These are the activations of a small neural network, seen along a few directions. Each row is one input.
Each table varies a few parts of the input and shows all the possible inputs, shuffled.
Descriptions start from the smaller parts, as in this example, which fits no table here: values(2) and (point or ring(11) or (line(4) and ring(8))).
Shared parts are said once, and a part with two or three values counts as separate values.
(in the rows, 128 means zero)

Rows:
R1: [121 133 156 119 157  91 147 111 137 148 141]
R2: [ 66 110  97 156  98 152 156 176 111 133 108]
R3: [ 83 133 121 127 118 129 155 157 134 138 133]
R4: [113 158 146 135 162 112 135 100 144 136 152]
R5: [174 107 145 117 130  94 121 104 143 156 131]
R6: [119 129 158 142 129 125 153 149 146 114 146]
R7: [ 78 117 128 117 130 102 157 155 139 134 112]
R8: [ 63  97 105 147 112 127 157 174 120 132  89]
R9: [202 108 167 128 113 109  92 104 125 119 128]
R10: [159 151  24  78 122 199  80 119  48 106  99]
R11: [158 129  32  56 140 213  80 118  57 116 105]
R12: [128 153 153 130 148 115 144 114 136 156 162]
R13: [ 53 118  93 158 110 148 151 159 123 115  94]
R14: [106 135 153 145 141 122 145 131 155  94 135]
R15: [166 134 136 134 133 112 105  92 152 140 141]
R16: [182 128 144 127 121 119 118 107 142 163 150]
R17: [197 137 155 148 119 128  72  94 134 105 142]
R18: [113 110 162 132 140 102 155 146 146 107 126]
R19: [ 67 141 117 126 131 125 151 142 145 122 120]
R20: [213 131 165 140 107 137  88 109 125 128 147]
Question: Describe the family of inputs behind these rows.
Answer: values(2) or (values(3) and line(6))
Question: Which other rows does R5 become when the values(3) part takes its other values? List them by row number.
Answer: R15, R16
Question: Which other rows belong to the same alternative as R11? List them by row number.
Answer: R10

Rows:
R21: [214 136 176 174 123 116  72  50 171 123 155]
R22: [177 111  75 111 117 157 110 118  57 160  97]
R23: [ 51  83 142 146 141 112 159 175 119  68  84]
R24: [159 194 143  32 239  97 133  48 134 151 188]
R25: [239 106 195 147 110  54  72  85 154 145 132]
R26: [ 90 143  59  96 111 162 117 136 139 120 101]
R27: [114  72  71  80 123 131 134 154 127 130  83]
R28: [187 149 155 147 118 185 102 139 137  98 166]
R29: [ 26 149 117 178 124 106 209 167 163 167 152]
R30: [ 35 153 125 162 135 137 156 157 130  51 100]
R31: [137 163  69 127 118 183  76 110  64 144 135]
R32: [208 102 177 114  89 132 121 149 116 110 149]
R33: [ 27 104 158 150 117  93 202 177 153 197 123]
Question: Describe the family of inputs behind these rows.
Answer: point or (values(2) and line(6))
Question: Which other rows does R23 become when the values(2) part takes its other values? List them by row number.
Answer: R30
Question: Which other rows does R32 become when the values(2) part takes its other values? List them by row number.
Answer: R28

Rows:
R34: [ 36 113  57 147  93 193 153 202  96  90  78]
R35: [152 160 198 159 140 110 123 110 164  91 167]
R36: [ 27 113  56 150  93 181 147 193  90  87  73]
R37: [ 85 109 159 162 108  94 172 162 158 170 138]
R38: [232  81 164 125  98 120  83 119 114 122 117]
R39: [ 35 138 103  83 171 113 191 146 134 146 125]
R40: [ 29 139  99  90 181 102 186 141 132 146 117]
R41: [145 152 191 167 147 108 119  97 172  94 161]
R42: [247 166 103  77 150 162  62  59  90 149 165]
R43: [ 82 111 156 170 109  88 173 150 158 170 127]
R44: [238 169  99  78 150 157  51  49  99 151 155]
R45: [228  84 153 128  95 107  77 110 129 120 111]
Question: Describe the family of inputs behind these rows.
Answer: values(2) and line(6)
Question: Changing only the line(6) part turns R44 into R41. The same change can be made to R42. Which row results?
Answer: R35
Question: Which other rows does R45 become when the values(2) part takes its other values? List them by row number.
Answer: R38
